Each row below holds a small network's activations on one input, seen along a few directions.
Each table varies a few parts of the input and shows all the possible inputs, shuffled.
Descriptions start from the smaller parts, as in this example, which fits no table here: line(6) and (point or line(9) or (values(2) and ring(5))).
Shared parts are said once, and a part with two or three values counts as separate values.

Table:
R1: [-0.66 -2.35  4.28 -1.04 -0.50  0.71 -0.44  0.95  1.76  0.38 -3.29]
R2: [-1.91 -2.68  0.31  0.42 -5.26 -1.67 -1.67 -1.72 -0.59 -1.98 -0.46]
R3: [-5.32 -2.68 -4.04  1.05  0.40 -1.45  1.09 -0.08 -6.02 -1.14  2.89]
R4: [ 6.45  5.60  1.80 -1.40 -0.66 -3.47  2.63 -0.62  2.19  2.49 -1.23]
R5: [-1.47 -3.46 -1.54  0.75 -1.82 -0.60 -1.80  0.28 -4.74 -4.16  0.54]
R6: [-1.74 -1.37  5.48 -2.04 -0.54  2.47  0.29  2.15  1.24  1.96 -0.87]
R7: [-0.67 -2.02 -3.17  1.37 -0.77  0.71 -0.17  0.49 -1.52 -6.30  1.01]
R8: [-3.60 -0.89 -5.71  1.28  4.14  0.98  0.94  1.08  0.90 -1.90  4.36]
R9: [ 4.52  4.39 -6.79 -0.27  4.58 -2.89  3.69 -1.92 -2.60  3.89  3.32]
R10: [-1.55 -2.54  4.35  1.10 -4.82 -1.50  0.77  0.52 -0.71 -2.06 -0.92]
R11: [-0.86 -3.47  4.77  0.40 -2.62 -1.11 -0.40  0.15 -0.26  0.54 -2.08]
R12: [-2.11 -0.09  4.11  0.79 -4.04  1.42  3.13  2.26  1.41 -2.40  2.46]
R13: [-1.49  0.13  3.63  0.30 -1.29  2.10  1.38  3.03  4.68 -1.27  2.81]
R14: [-4.48 -1.01 -5.48  1.88  1.40  0.03  2.65  0.42 -2.51 -3.19  3.71]
R15: [-3.15 -1.23 -5.20  0.43  4.68  2.10 -0.11  2.35 -0.05  1.32  1.53]
R16: [-0.56 -3.24 -1.38 -2.03  2.90  1.67 -2.78  0.75 -1.87 -1.14 -2.33]
R17: [-1.04 -0.18  3.80 -0.44 -0.51  2.93  0.14  4.01  3.63  1.42  0.52]
R18: [-0.54 -4.55 -0.57 -0.39  0.47 -0.02 -2.88  0.15 -4.37 -1.04 -0.75]
R19: [ 1.62  5.76 -4.26  1.85  5.96 -0.53  1.35 -4.04 -4.43  5.21  0.45]
R20: [ 6.11  4.99 -3.09 -1.79 -0.83 -3.70  0.59 -3.18  2.43  2.50 -0.38]
R21: [ 0.09 -0.95  2.97  0.42 -0.34  1.45 -0.71  2.75  3.96 -0.36 -2.11]
R22: [-4.32 -3.62 -3.09  0.09  2.52 -0.77 -0.28 -0.13 -5.58  1.97  1.83]
R23: [-0.28 -1.31 -1.31 -0.56 -0.56  1.21 -2.90  0.17  4.18  0.14 -1.86]
R24: [ 0.41 -1.99 -2.82 -0.30  2.74  2.34 -2.97  2.26  0.77 -1.76 -1.27]
R25: [ 3.85  7.61  5.55  0.22  1.25  1.13  1.40 -1.83 -0.81  5.18 -0.85]
R26: [-1.06 -1.12  3.29  1.51 -3.74  0.10  2.18  1.04  1.86 -3.99 -0.23]
R27: [-0.59 -1.11 -1.73  0.12 -1.34  0.35 -1.87 -0.98  5.10 -2.57  0.57]
R28: [-4.28 -2.50 -3.82 -1.44  4.52  1.17  0.01  0.52 -3.24  1.97  0.31]
R29: [-1.17 -2.49  0.01 -2.11 -0.59  0.53 -2.89 -1.43  1.84  0.65 -3.00]
R30: [-1.38 -1.43 -1.46  0.96 -4.24 -0.35 -0.27 -1.76  2.31 -3.91  0.03]
R31: [-2.55 -1.57  5.47  0.29 -5.14  0.01  1.57  1.71 -1.45 -0.55  1.85]
R32: [-1.44 -3.67  0.77 -0.51 -2.89 -1.13 -2.85 -2.04 -0.17  0.88 -1.58]
R33: [ 0.01 -1.79 -3.19  0.48  2.13  1.43 -2.02  1.28  1.78 -4.78  1.44]
R34: [-0.44 -0.84  2.94  1.11 -1.01  0.75  0.41  1.95  5.01 -3.06  0.14]
R35: [ 6.53  6.71  3.05 -2.27 -0.63 -1.99  3.60  0.31  1.70  3.69  1.86]
R36: [ 5.03  6.25 -2.27  0.61  4.32  0.01 -1.22 -3.40 -3.94  2.44 -2.44]
R37: [ 3.74  6.04 -0.85  0.32  0.81 -1.14 -1.46 -5.14  0.57  4.02 -3.02]
R38: [ 7.89  4.85 -4.68 -1.76  2.58 -3.07  1.22 -1.35 -1.62  1.00  0.30]
R39: [ 4.17  6.54  3.83  0.98  1.36 -0.64  0.40 -2.52  0.00  3.92 -3.60]
R40: [-1.77 -2.73  6.04 -0.38 -2.66  0.42  0.22  1.53 -0.83  1.99  0.38]
What is each input in this table made of?
Answer: line(5) and (values(2) or ring(6))
Changing only the line(5) part turns R20 into R9. The same change can be made to R37. Which row results?
Answer: R19
Changing only the line(5) part turns R16 into R1. The same change can be made to R38. Which row results?
Answer: R4
Which other rows does R6 become when the ring(6) part takes its other values? List them by row number.
Answer: R12, R13, R17, R31, R40
Which other rows does R30 become when the line(5) part takes its other values? List them by row number.
Answer: R7, R12, R14, R26

Table:
R41: [ 1.86  0.94 -5.00 -0.22  1.30 -2.01 -1.76 -2.89 -5.97  1.93  0.73]
R42: [ 0.06  3.14 -1.81 -1.59  2.98  0.84  0.67 -0.84 -4.52  4.82  0.08]
R43: [ 3.29  0.97  3.92 -1.65 -1.20  0.43 -2.19 -1.86 -3.58  2.65 -3.66]
R44: [ 1.80  2.14  0.87  0.70  3.90 -1.34  1.35  0.24 -0.68  4.13 -1.34]
R45: [ 2.15  2.64 -6.33  1.94  1.73 -1.38 -0.48 -3.70 -1.19 -1.41  0.98]
R46: [-4.53 -7.68  2.32  1.51 -1.82  1.21  1.33  3.74 -1.79 -5.69  1.47]
R47: [ 3.92  1.35  2.84 -0.86 -0.23 -1.59 -0.32 -1.19 -0.36  0.80 -5.18]
R48: [-6.13 -6.41  3.52  0.01 -1.86  1.73 -0.53  3.18 -4.14 -5.01  2.21]
R49: [ 1.87  1.13 -5.99  0.22  2.42 -4.19  0.39 -2.38 -2.98  0.20 -0.42]
R50: [ 4.07  2.91 -0.07 -0.30  3.65  0.82 -0.12  1.28  3.39  1.98  1.09]
R51: [-5.48 -5.13  1.21  2.56 -2.62  2.65 -0.04  3.76 -0.64 -7.18  1.75]
R52: [ 4.21  1.70 -6.82 -0.84  2.19 -1.56 -0.83 -1.51  1.13 -1.52  1.99]
R53: [ 1.75  4.08  0.60  2.22  3.50  1.04 -0.29 -0.64  1.12  2.56 -0.14]
R54: [ 0.31  5.01 -2.84  0.35  3.84  1.08  1.90 -1.89 -0.08  1.60  0.54]
R55: [-3.75 -5.53  0.26  0.79 -2.62  2.45  0.20  6.32  1.19 -6.90  2.28]
R56: [ 0.84  4.69  2.38  1.34 -3.35 -1.16  2.40 -2.23  2.69  0.31  1.51]
R57: [-6.02 -8.69  1.25  0.13 -2.39  0.66 -1.66  0.65  1.99 -1.38 -1.04]
R58: [ 1.50  2.26  2.72  0.14 -2.99 -3.66  3.98 -1.12  0.93  2.25  0.02]
R59: [ 1.33  2.01  2.04 -0.01  2.67  0.18 -1.15  0.01 -3.56  5.61 -0.06]
R60: [ 1.15  1.94  3.69  0.03 -4.00 -1.64  1.96 -1.51 -2.07  4.33  1.18]
R61: [-5.21 -6.46 -0.90 -0.93 -3.18  1.69 -2.75  2.91  5.81 -2.53 -0.21]
R62: [ 2.77  3.56 -3.60 -1.82  3.63  1.35  2.08 -0.08  2.18  1.55  1.84]
R63: [ 2.98  3.53  1.84 -1.31 -3.20 -1.45  2.14  0.73  4.89 -0.02  2.84]
R64: [ 5.85  2.42  1.83 -2.32 -0.14  0.48 -1.61  0.93  3.82 -1.42 -2.52]
R65: [ 0.47  3.24 -2.62 -1.00  4.10 -0.83  3.09 -0.60 -1.83  3.22 -1.00]
R66: [-7.74 -7.33  2.44 -1.25 -2.41  1.24 -3.18  0.06 -0.59 -0.75 -0.13]
R67: [ 3.74  3.45  2.46  0.79 -0.55  0.75 -1.62 -1.94  1.49 -1.09 -3.97]
R68: [-7.06 -5.89 -0.20  1.38 -3.35  2.19 -2.96  0.56  3.35 -3.03 -0.82]
What is each input in this table made of?
Answer: line(4) and (values(2) or line(5))
Changing only the line(4) part turns R66 into R61. The same change can be made to R59. Which row results?
Answer: R50
Start at R48 and move only the line(4) part, one step at a time. The first step leads to R46. Which rows follow, in order?
Answer: R51, R55
Which other rows does R49 become when the line(4) part takes its other values? List them by row number.
Answer: R41, R45, R52
Which other rows does R65 become when the line(5) part takes its other values? List them by row number.
Answer: R44, R47, R49, R58

Table:
R69: [ 6.05  4.59 -2.54 -0.10  3.04 -2.48 -1.42 -3.93 -3.10  3.76 -2.83]
R70: [-6.05 -4.76 -0.76  1.43  0.13  2.28 -0.94  1.72 -0.02 -2.74  1.24]
R71: [ 4.98  6.58  2.21 -1.16  2.51  0.31  0.42 -1.17  0.72  6.25 -1.04]
R72: [ 5.74  6.37 -5.53 -0.69  2.91 -2.50  0.35 -4.34 -1.32  2.17  0.30]
R73: [ 4.41  5.04 -0.13 -1.51  3.92 -0.43 -0.54 -2.74 -0.53  5.57 -3.86]
R74: [ 5.34  7.77 -3.64  0.60  1.84 -2.10  3.73 -1.79 -0.24  1.72  1.98]
R75: [-1.39 -4.62 -0.22 -0.48 -2.42  1.38 -1.62  2.51  5.53 -4.84  0.10]
R76: [-4.83 -5.22  1.30  0.45 -0.47  1.69 -0.31  2.57 -3.52 -2.50  1.10]
R77: [ 4.91  6.99  0.65 -0.09  2.61 -1.77  3.98 -0.80  0.53  4.20  1.62]
R78: [-4.46 -5.30 -3.21 -0.18  1.05  1.63 -1.31  3.06  1.09 -3.18  1.58]
R79: [-3.41 -3.66  2.02  1.16 -3.26  1.71 -1.20  1.64  4.06 -4.48 -0.04]
R80: [-3.36 -4.35  4.19  0.06 -5.73 -0.83 -0.47  0.55  0.22 -1.68 -0.55]
R81: [-2.42 -4.08  4.29  0.25 -3.93  1.13 -0.50  2.41  0.46 -4.26 -0.34]
R82: [-5.52 -5.36  1.38  0.26 -2.21 -0.03 -0.16  0.31 -3.87  0.02  0.75]
What is each input in this table made of?
Answer: ring(6) or (values(2) and line(4))
Which other rows does R79 become when the values(2) part takes its other values? List them by row number.
Answer: R70
